These are the activations of a small neural network, seen along a few directions. Each row is one input.
In each table, some parts of the input vary, and every possible input appears once, in random order.
A made-up example of a description, with smaller parts first: one of 6 places along a line, together with either a single point or (one of 2 separate values, together with one of 5 places around a ring) or one of 11 places along a line.
Shared parts are said once, and a part with two or three values counts as separate values.
In the rows, zero is written as 128.

Other details of the inputs vary at random and push rows far along three fixed directions, the same in every table; ignore that.

Rows:
row 1: [ 95 164 106 138 149 121 103 130  99  70 179]
row 2: [ 87 164 113 143 176 140 122 135 111  84 168]
row 3: [119 139 151  82  88 161 147 196 156 162 152]
row 4: [158  95 131 175 121  81 113  89 120 148  82]
row 5: [176  95 182 133 144  72 148 168 140  78 157]
row 6: [187 104 192  63 123 141 179 213 161 148 157]
row 7: [114 145 111  89  74 167 114 154 133 147 125]
row 8: [ 62 181  28 118 108 195  66  60 107 157 132]
row 9: [ 58 135 119 156 125 107 100 135 140  91 161]
row 10: [155 118 184  69  99 136 164 200 159 162 163]
row 11: [166 108 177  64 111 142 168 196 165 158 169]
row 12: [ 96 116 135 134 169 131 138 120 138  72 169]
row 13: [104 123  91 179 123  89  93  76 103 108  67]
row 14: [ 94 165 116 141 149 124 117 116 101  76 194]
row 15: [ 99 125 126 147 169 142 127 121 154  66 163]
row 16: [136  98 130 159 111  70 124  93  95 148  74]
row 17: [147 110 188 139 143  75 165 184 119  83 135]
row 18: [173 134 127 154 162  98 148  85  80 147  84]
row 19: [151 147 153 129 161 110 155 148 102  92 167]
row 20: [165  96 157 163 143  70 156 121  97 141  53]
row 21: [194  76 154 160 151  69 153  99 124 142  73]
row 22: [121 140  90 132 114 197 105 106 154 178  84]
row 23: [145 116 175 143 139  78 152 189 134  79 128]
row 24: [ 73 132 128 138 138 120 111 113 128  80 172]
row 25: [187 155  93  82 105 167 126 129 102 175  78]
row 26: [177  79 135 155 133  72 129  84 120 139  84]
row 27: [174 154  94  87  97 163 124 124 108 204  83]
row 28: [123 117  99 191 135 103  92  59 113 116  81]
row 29: [ 91 190 102  82 112 206 126 149 145 156 198]
row 30: [114 118  84  96  93 172 106  78 138 180 116]
row 31: [103 128  92  99  84 164 101  83 133 185 111]
row 32: [ 93 121 130 154 178 144 128 124 156  84 158]
row 33: [ 63 141 123 163 154 132 117 144 143  87 139]
row 34: [110 113 103 199 149 113 107  59 125 138  80]
row 35: [ 85 155 119  72 107 208 125 159 164 129 175]
row 36: [177 151 100  84  78 154 123 108 103 209 107]
row 37: [128 114 174 148 133  77 148 185 140 104 139]
row 38: [137 130 126 142 127 152 122 130 149 125 114]
row 39: [ 81 122 120 135 149 127 114 107 133  77 179]
row 40: [203 104 161  83  99 132 163 152 129 198  67]
Each input here is: one of 5 places around a ring, together with either one of 2 separate values or one of 6 places around a ring.
- Changing only the place on the ring of 5 turns row 30 into row 6. The same change can be made to row 8. Which row results? => row 2
- Changing only the place on the ring of 5 turns row 27 into row 1. The same change can be made to row 37. Which row results? => row 13
- Which other rows agree with row 19 in the place on the ring of 5? List them by row number. => row 12, row 15, row 17, row 23, row 25, row 35, row 38
- Change only the choice among 2 separate values in row 27. List by row number the other rows that result. => row 29
